A small network was shown many inputs. Here are its activations along a few directions, one row for each input.
In each table, some parts of the input vary, and every possible input appears once, in random order.
Descriptions start from the smaller parts, as in this example, which fits no table here: line(4) and (point or line(9) or (values(2) and ring(5))).
Shared parts are said once, and a part with two or three values counts as separate values.

A family of inputs:
r1: [  0.2 -59.3  63.0  -2.2  48.3 -56.7  37.9 -38.8  60.9 -21.0   2.6  -2.8
   7.5 -67.7]
r2: [-41.7 -15.9  -7.3 -44.1  41.0 -61.9  -3.1 -13.8  19.3  37.8  -3.5  35.3
 -18.1 -55.7]
r3: [  6.5  14.2 -15.3  -7.4 -47.9  15.1  -8.5  10.6 -30.4 -28.5  -2.3 -43.5
  11.6  37.8]
r4: [ 25.4  17.6  -8.1 -10.8 -18.0  35.0 -10.1   3.9 -19.5 -33.8 -10.2 -34.4
  21.2  34.6]
r5: [ 29.9 -62.9  69.1 -27.6  45.5 -42.2  44.7 -19.6  15.2 -42.8  -1.9 -20.3
 -10.0 -74.7]
r6: [-23.5  19.9  67.8  32.7  61.8 -54.3  12.7  43.5 -39.5  33.0  21.1  30.4
   3.0 -49.4]
r7: [ -0.3  39.0 -25.4   8.1 -20.0  28.4 -23.7   1.5   2.3 -32.7   7.9  11.0
 -20.9  30.6]
r8: [  3.0 -34.4  -4.6 -56.5  26.2 -34.2 -20.4   8.3 -38.9  19.0 -18.5  29.8
 -21.9 -81.7]
r9: [ -9.7  37.3 -31.4   9.3 -24.7  30.6 -10.2 -22.8  26.8   4.3  22.5  12.4
 -11.3  32.9]
r10: [-39.8   7.5  69.3  33.1  62.7 -51.3  15.9  21.7 -20.2  61.0  32.7  36.2
  17.7 -41.8]
r11: [  4.9 -90.3  53.4   3.3  51.6 -52.6  52.7 -27.4  71.4  -3.2  -5.5  11.3
   6.3 -49.9]
r12: [ 22.6  17.5 -16.2 -13.9  -0.5  56.2 -16.0   6.7  -6.0 -29.1  11.2 -24.8
  -6.2  29.2]
r13: [  5.6  32.7 -15.8   7.9   2.1  43.4 -24.6   7.7  17.4 -35.1  -5.7  -5.3
  -4.2  33.5]
r14: [-12.7  39.3 -30.8  15.5 -42.5   4.0  -1.3  -1.6 -11.5 -18.3 -10.7 -11.7
 -22.5  33.4]
r15: [-20.9  12.1 -49.4  29.9 -50.0   8.2  13.4 -15.2  18.5  25.0  -2.2  13.7
  -0.9  42.1]
r16: [ 11.1 -15.4  66.3  15.1  51.0 -26.5  10.5  42.8 -68.9  56.5  22.9  12.0
   1.4 -57.3]
r17: [ -9.1  27.2 -11.9   7.8  -1.4  50.7 -17.5 -17.1  36.5  -7.4  -0.7   7.7
  10.9  36.8]
r18: [ -0.1  22.0 -30.9  -4.5 -45.2  16.7  -1.5  -2.3 -37.8 -19.1   5.7 -28.2
 -18.6  27.3]
r19: [ 45.1 -90.7  65.0 -22.3  42.6 -32.1  28.5 -16.2   9.4 -24.3 -10.1 -26.0
 -10.1 -74.6]
r20: [ -0.2  -1.0 -21.5  19.1 -16.3  28.9   1.0  -7.5  35.8   8.1 -20.8   6.3
  37.8  58.6]
r21: [-30.0  -6.7  48.9  46.7  52.6 -48.5  28.6  29.7 -10.8  73.5  30.7  54.1
  23.9 -39.0]
r22: [ 11.2 -53.8  66.1  -5.3  52.3 -57.0  30.1 -15.8  39.5 -48.6 -11.1  -9.0
  -8.6 -65.3]
r23: [ 36.2  -6.0 -14.5  -6.9  -7.4  68.7 -34.6   8.7 -16.5 -18.3  -4.0 -15.9
   1.0  19.7]
r24: [-29.2  -3.5  -8.4 -42.3  39.8 -65.3 -14.7  10.1  -5.4   2.8 -14.3  35.4
 -27.2 -64.8]
r25: [ -5.4  26.9 -19.8  10.5 -40.7  -0.9  -5.9  12.4   0.6 -19.9 -12.5 -39.7
   1.7  52.8]
r26: [  0.9   7.1 -34.6  19.4  -4.7  47.8  -1.3  -5.3  50.0  14.4   3.6  16.6
  12.3  44.3]
r27: [ 16.1  31.3 -21.2   9.9 -12.6  14.7  -8.3   7.0  13.7 -23.8 -11.2 -36.6
  12.8  45.9]
r28: [ 17.0  30.4 -30.6  -8.8 -28.4  38.9 -19.1   0.2 -22.8 -32.1  26.6  -2.9
 -15.8  15.4]
r29: [-33.9  25.4 -31.4  18.3 -43.1   7.0  -8.0 -25.2   6.1   3.9  -0.6  -3.1
  -1.9  41.2]
r30: [ -6.5   5.5  66.4  10.7  57.8 -40.7  21.8  42.4 -62.9  40.1  37.1  10.6
   1.5 -51.2]
r31: [-11.6 -12.1 -14.0 -59.9  29.5 -53.1  -9.9   8.8 -30.5   2.6   3.6  23.8
 -21.5 -78.3]
r32: [ 16.3   0.3 -29.8   0.6 -49.9  30.2 -14.0  -0.9 -44.8  -1.1  -9.1 -24.8
 -17.4  19.5]
r33: [-13.4   5.2 -25.4  20.9 -49.6  12.0  15.8  -4.0  26.7  20.5 -18.7   1.3
  22.2  58.2]
r34: [ -6.7  15.3 -12.0   9.0 -11.0  23.6 -13.2 -17.2  29.2  -4.0 -10.1 -21.1
  32.5  56.5]
r35: [ 44.7  -2.1  -8.1  -7.8 -22.2  48.0 -14.4   5.0 -23.7  -8.6 -24.0 -35.3
  15.3  29.0]
r36: [-37.6 -33.4 -17.4 -30.4  33.8 -55.1   3.1  -4.4  23.1  41.8 -13.9  66.0
  -6.2 -54.4]
r37: [ 27.8   1.8 -11.7  -4.2 -54.7  31.5  -9.0   9.6 -35.8  -3.7 -22.1 -37.8
   5.8  26.4]
r38: [ -8.1  12.3 -35.9  16.9 -24.6  37.5  -0.9 -13.0  33.0  15.0   8.5  37.1
  -6.0  44.6]
r39: [ 36.2  11.1 -30.2  -6.0 -32.5  51.8 -23.5   1.4 -27.2  -7.4  12.6  -5.0
 -20.4  10.2]
r40: [-19.9  28.8 -21.8  16.2 -50.5   3.5  -3.4 -13.7  17.7   3.4  -5.3 -22.7
  23.5  45.3]
- The inputs of r31 and r36 match in every part but one. If r30 is changed in the same way as r31 into r36, which row does it become? => r21
- The inputs of r9 and r7 match in every part but one. If r29 is changed in the same way as r9 into r7, which row does it become? => r14
- What do these inputs look like to the network? => line(5) and (values(3) or ring(5))
- Change only the values(3) part in r24. List by row number the other rows that result. => r6, r22
- Which other rows agree with r37 in the line(5) part? List them by row number. => r8, r16, r19, r23, r32, r35, r39

A family of inputs:
r41: [-10.7   8.9   3.1  22.6   0.7   6.7   2.9   4.3  10.5  19.7   2.5   6.8
  17.7  25.3]
r42: [-23.0   9.9 -20.0   5.8  -5.0  -0.6  -1.6  -7.6  22.6  12.5   1.0  21.9
  -1.2  18.5]
r43: [ -2.7  -8.7 -15.5  -7.2  -5.2   6.2  -1.5 -18.1  36.3 -16.3 -10.7  -2.3
  -0.3  16.4]
r44: [ -2.5  26.6   1.2  19.6  -9.2  10.1  -3.9  16.4 -21.1   9.3   9.1  -6.4
   9.8  21.5]
r45: [ 23.9   2.1 -15.3 -10.0 -21.1  25.0 -13.6   5.2 -21.1 -25.7  -5.8 -19.5
  -5.0   9.3]
r46: [  9.4  -8.0  10.3  12.3  -1.8  17.0   7.7 -12.9  25.6  -9.1  -1.4 -15.4
  12.0  19.8]
r47: [  6.8  -4.5 -23.6 -17.0 -24.4  12.7  -7.9 -15.6   6.4 -21.3 -10.2  -9.8
 -10.7   7.6]
r48: [-13.2  15.8 -29.2  -6.6 -21.9   5.5  -9.8  -2.7  -7.7   9.0  -1.1  12.1
  -9.4  10.7]
r49: [-15.5 -25.5  47.6  -9.3  61.1 -64.1  18.5  13.7 -12.3  34.4   5.6  30.1
  -5.5 -76.5]
r50: [  5.4 -47.8  53.8 -20.1  57.5 -56.7  24.9   0.0   1.2   3.1   2.7   9.7
  -7.2 -81.0]
r51: [ 17.3   5.3   7.7  11.7 -13.8  17.7   1.5   1.1  -6.3 -20.9   2.5 -26.7
   5.5  17.2]
r52: [  4.7  25.9 -20.1  -1.8 -16.8  20.5 -17.3  16.1 -34.2   5.2   5.8  -0.5
  -5.6  11.3]
- The inputs of r48 and r47 match in every part but one. If r44 is changed in the same way as r48 into r47, which row does it become? => r51
- What do these inputs look like to the network? => values(2) and (point or ring(5))
- Change only the values(2) part in r42. List by row number the other rows that result. => r43
